Each row below holds a small network's activations on one input, seen along a few directions.
In each table, some parts of the input vary, and every possible input appears once, in random order.
A made-up example of a description, with smaller parts first: ring(5) and (point or (values(2) and line(4)) or line(11)).
Shared parts are said once, and a part with two or three values counts as separate values.
(in the rows, 128 means zero)

Other details of the inputs vary at random and push rows far along two fixed directions, the same in every table; ignore that.

A family of inputs:
row 1: [103 123 187 157  90 134 111 123  29 143  57 175 190  50]
row 2: [185 151 103  78 169 171 174 121 106 142 132 142 122 108]
row 3: [152 169 137 143 183 122 118 116 175 144 142 130 124 168]
row 4: [173 126 112  90 143 173 180 136  92 152 135 123 112 141]
row 5: [141 139 123 117 130 105 106 135 181 121 148 100 113 150]
row 6: [158 160  95  85 125 178 168 135 105 139 144 129 109 102]
row 7: [103 112 206 151 103 137 116 118  25 147  49 176 183  74]
row 8: [154 151 120 123 154  97 115 137 168 117 162 117 119 154]
row 9: [ 97 147 201 198 101  40  32 120 135  98  89 172 184  93]
row 10: [168 167  98 103 159 189 170 121 108 161 131 137 125 106]
row 11: [103  90  66 109 106 191 170 143 105 119 134 110 100 113]
row 12: [107 118 175 157  92 124 115 123  18 141  54 176 197  51]
row 13: [150 127 117 142 141  85  95 135 198 127 148  92 111 196]
row 14: [151 161 129 134 158  92  93 138 204 114 174 111 107 168]
row 15: [137 161 131 154 163 103  97 134 195 135 163 107 107 194]
row 16: [128 102 113 152 141  91  91 126 194 120 162 106  93 193]
row 17: [172 162  87 103 161 179 174 122  98 160 128 138 132 108]
row 18: [124 114 102 140 141  85  84 128 198 106 170 108  93 168]
row 19: [182 108 114 117 132 204 107 136  80 154  90 145  93 123]
row 20: [158 169 120 155 194  96  99 118 196 136 150 125 122 190]
row 21: [163 155  82  86 128 168 170 135  98 137 142 129 114 106]
row 22: [145 127 133 129 130 111 113 133 177 135 140  98 112 175]
row 23: [ 62  98 226 179 104  29 102 109 150 107 126 139 176 139]
row 24: [175 157 129 148 189  90 103 119 201 129 154 127 122 188]
row 25: [ 66 135 222 176 109  28 102 116 150 122 109 122 195 144]
row 26: [ 37  93 212 169  95  36 105 126 167  63 130 134 174 113]
row 27: [160 121  91  72 121 165 165 137 103 140 126 107 111 116]
row 28: [151 153  98 101 131 187 171 138  96 158 140 120 116 112]
row 29: [115  71 108  95 110 200 178 140 111 118 130 113  87 130]
row 30: [170 157 145 135 178 117 121 118 180 137 146 133 123 167]
row 31: [117 112 205 132  97 127 114 122  31 126  59 180 183  46]
row 32: [168 115  94 124 139 200 107 135  65 160  83 144 101 125]
row 33: [ 79 154 204 176 113  32 126 121 112 120 121 145 215 106]
row 34: [ 87  92 105 149 130 124 117 138 173 102 145 103  99 176]
row 35: [ 80 148 219 182 133  20 111 118 136 118 123 140 201 148]
row 36: [179 168  84  87 155 171 171 118 107 141 132 147 124  97]
row 37: [131 113  69  90 107 171 159 124 100 131 140 126  96 102]
row 38: [120 119 115 139 137  96  82 127 206 109 172 108  88 164]
row 39: [118 100 103 100 124 193 165 123  94 156 130 118  90 133]
row 40: [143 137  86  97 111 183 162 137 105 159 125 102 114 114]
row 41: [ 99  95  79 109 103 202 168 143 113 121 136 110  94 110]
row 42: [ 95 109  84 138 110 113 111 139 183  79 156 112 100 139]
row 43: [168 130 125  88 139 184 180 136  97 154 136 123 108 135]
row 44: [ 88 134 186 107  70 103 173 117  60 126  90 145 197  52]
row 45: [117  79  83  84 113 183 171 142 111 102 137 114  91 111]
row 46: [110 108 221 191 113  51  64 119  93 116  70 170 193 114]
row 47: [108 109 109 147 139 112 107 122 161 132 148 110 101 177]
row 48: [ 92 118  93 149 114 109  89 139 219  76 168 106  88 153]
row 49: [ 97  83  99 102 115 205 175 138 106 125 126 111  88 132]
row 50: [140 156  88 138 125  79  85 134 203 112 156  99 113 161]
row 51: [115 125 173 141  86 115 112 120  28 123  57 185 189  41]
row 52: [ 64 109 183 116  70 110 171 107  53 119 103 159 180  47]
row 53: [168 129 110 151 146 118  44 138 149 118 115 140 105 140]
row 54: [106 130  98 164 130 104  80 128 201 126 169 103  96 167]
row 55: [181 156 115  77 166 181 172 121 113 144 134 142 117 104]
row 56: [174 172  98  85 151 182 171 117 111 143 132 148 120  92]
row 57: [145 121  94  90 126 176 170 133  91 161 114 104 113 140]
row 58: [105  80 113 142 125 118 121 140 177  94 148 105  97 174]
row 59: [133 150  89 155 133  87  86 138 197 131 153  89 119 173]
row 60: [ 63  99 171 135  81 106 172 111  43 135 100 149 190  65]
Description of these inputs: values(2) and ring(5) and (point or line(5)).
The inputs of row 30 and row 10 match in every part but the ring(5) part. If row 43 is changed in the same way as row 30 into row 10, which row does it become?
Answer: row 28
Which other rows does row 47 become when the line(5) part takes its other values? List them by row number.
Answer: row 20, row 34, row 35, row 57
A walk changes only the ring(5) part. It starts at row 17 and steps to row 36. List the rest of the walk in order.
Answer: row 2, row 24, row 20
Which other rows does row 18 become when the line(5) part takes its other values? List them by row number.
Answer: row 2, row 8, row 27, row 45

A family of inputs:
row 61: [ 86 118 174 126 102 123 174 119  66 121 105 159 178  67]
row 62: [107 135 140 140 138  96 128 128 167 105 150 127 131 141]
row 63: [178 161  92 145 169 133  78 129 158 145 133 130 104 160]
row 64: [182 118  37  94 133 202 119 150 144 140 145 101  52 160]
row 65: [104  96 169 103 108 155 192 117  51 133 103 148 153  88]
row 66: [ 99 105 157 120 101 159 165 117  41 133  89 157 156  74]
row 67: [181 110  37  90 149 230 135 149 136 136 144 113  40 149]
row 68: [124 134 109 152 121  99  76 133 164 118 138 120 114 149]
row 69: [147 110  91 125 138 172 118 138 145 136 129 111  87 159]
row 70: [128 153 184 106 122 124 174 116  69 139 102 155 181  78]
row 71: [136 174 162 168 146  65  77 121 182 122 140 138 153 141]
row 72: [170 110  59  74 143 209 158 138 129 134 152 110  65 136]
row 73: [126 120 119 150 131 116  89 139 165 128 132 112 109 166]
row 74: [126 132 110 151 126  99  77 129 171 111 134 122 111 140]
row 75: [117 127 119 156 136 111  84 130 165 111 139 133 111 140]
row 76: [ 87 144 171 164 116  30  98 125 180 100 145 121 167 148]
row 77: [132 117 118 136 119 114  97 134 154 112 124 122 114 136]
row 78: [112 133 132 153 133 110 117 124 156 118 142 130 129 143]
row 79: [138 169 156 171 157  62  89 117 164 132 132 142 166 144]
row 80: [102 125 165 166 125  50  91 127 178 111 147 110 145 163]
row 81: [148  98  96  58 117 229 213 133  41 168 112 122 101 100]
row 82: [108 148 217 126 124  82 178 107  49 138  85 168 224  73]
row 83: [165 150 138 123 152 123 112 126 152 136 139 130 118 144]
row 84: [109 106 160 103  96 125 170 122  70 131 110 138 157  94]
row 85: [110 143 136 164 125  60  85 124 192 103 147 122 139 142]
row 86: [101 142 146 164 114  58  92 126 171 110 143 126 154 140]
row 87: [179 118  42 104 139 200 118 152 147 144 145  91  52 167]
row 88: [108 140 130 157 130  92 104 129 168 130 144 116 134 153]
row 89: [119 117 125  76 111 185 212 127  51 155 110 127 139  91]
row 90: [101 109 149 111  96 162 168 123  35 150  85 147 157  74]
row 91: [ 94 135 158 174 130  71  99 120 175 117 138 124 154 150]
row 92: [167 110  63  81 147 211 162 139 128 138 152 115  59 141]
row 93: [116 129 130 123 134 134 155 125 133 121 139 125 125 135]
row 94: [157  94  83  75 120 247 188 137  48 149 104 134  87 102]
row 95: [206 147  66 116 172 180 103 139 146 153 132 122  78 166]
row 96: [126 110 129 125 136 135 135 125 145 133 138 114 114 155]
row 97: [124 123 132 139 129  83 101 125 182 107 147 116 118 151]
row 98: [121 138 122 129 129 108 134 133 153 125 147 104 127 148]
row 99: [ 61 114 219 130  96  91 189 109  59 125  91 151 213  78]
row 100: [135 126  92 144 141 146  94 131 164 134 138 113  92 162]
row 101: [172 163 107 141 154 133  73 130 164 137 135 130 103 147]
row 102: [102 108 150 111  99 152 156 122  52 124  95 155 160  61]
row 103: [ 97 139 151 165 128  64  92 126 177  98 145 131 154 131]
row 104: [ 85 122 178 130  89 109 173 121  55 134 100 142 192  71]
row 105: [ 66 117 212 119  94  86 183 113  62 106  99 158 213  57]
row 106: [161 115  69 113 142 173 103 144 163 119 145 112  73 151]
row 107: [136 135 101 111 130 126 137 128 161 117 148 111 109 137]
row 108: [133 150 185 168 156  43  88 115 164 124 130 142 168 156]
row 109: [196 131  90  67 133 240 170 137  52 165  99 140  96  93]
row 110: [115 133 125 162 122  93  81 132 156 122 133 114 127 147]
The inputs of row 93 and row 65 match in every part but one. If row 76 is changed in the same way as row 93 into row 65, which row does it become?
Answer: row 84
The inputs of row 101 and row 109 match in every part but one. If row 74 is changed in the same way as row 101 into row 109, which row does it become?
Answer: row 77
Describe the family of inputs behind these rows.
Answer: ring(5) and (values(2) or ring(8))
List by row number the other rows that have the ring(5) part in common with row 104.
Answer: row 61, row 71, row 78, row 79, row 85, row 86, row 88, row 91, row 103
Which other rows does row 82 become when the values(2) part takes its other values? List them by row number.
Answer: row 70
Which other rows does row 68 become when the ring(8) part takes its other values? List them by row number.
Answer: row 66, row 74, row 75, row 90, row 100, row 102, row 110

A family of inputs:
row 111: [152 135 119 120 161 138 132 123 169 140 146 111  98 174]
row 112: [121 105  86 129 124 144  95 140 161 108 149 116  80 143]
row 113: [182 161  88 130 145 136  77 134 153 127 130 134 104 129]
row 114: [144 165 152 101 125 117 160 120  81 136 111 151 176  74]
row 115: [100 139 103 124 111 113 139 132 167 105 156 108 126 123]
row 116: [124 119  95 114 135 133 135 132 176 106 171 111  89 148]
row 117: [130 118  96 120 133 128 139 131 167 132 160  96  97 171]
row 118: [162 130 107 102 129 198 158 123  46 157  92 157 130  80]
row 119: [144 170 119 135 156 109 125 122 143 141 139 130 139 141]
row 120: [146 137 134 150 138 128  89 134 135 142 123 132 120 143]
row 121: [145 100 128  92 123 205 165 125  51 160  86 140 117 103]
row 122: [ 86 107 131 124  78 139 146 130  87 109 105 139 148  66]
row 123: [131  99  89 136 123 140 100 137 155 131 139 106  89 164]
row 124: [109 146 208 156 129  66 130 115 126 129 124 146 186 120]
row 125: [ 64 126 228 185 126  10 110 121 162  97 125 131 199 157]
row 126: [108  91 164 130 112 144 148 132  69 128  90 141 150 111]
Describe the family of inputs behind these rows.
Answer: values(2) and line(8)
The inputs of row 119 and row 118 match in every part but the values(2) part. If row 117 is changed in the same way as row 119 into row 118, which row does it become?
Answer: row 123
Which other rows does row 112 become when the values(2) part takes its other values? List them by row number.
Answer: row 116
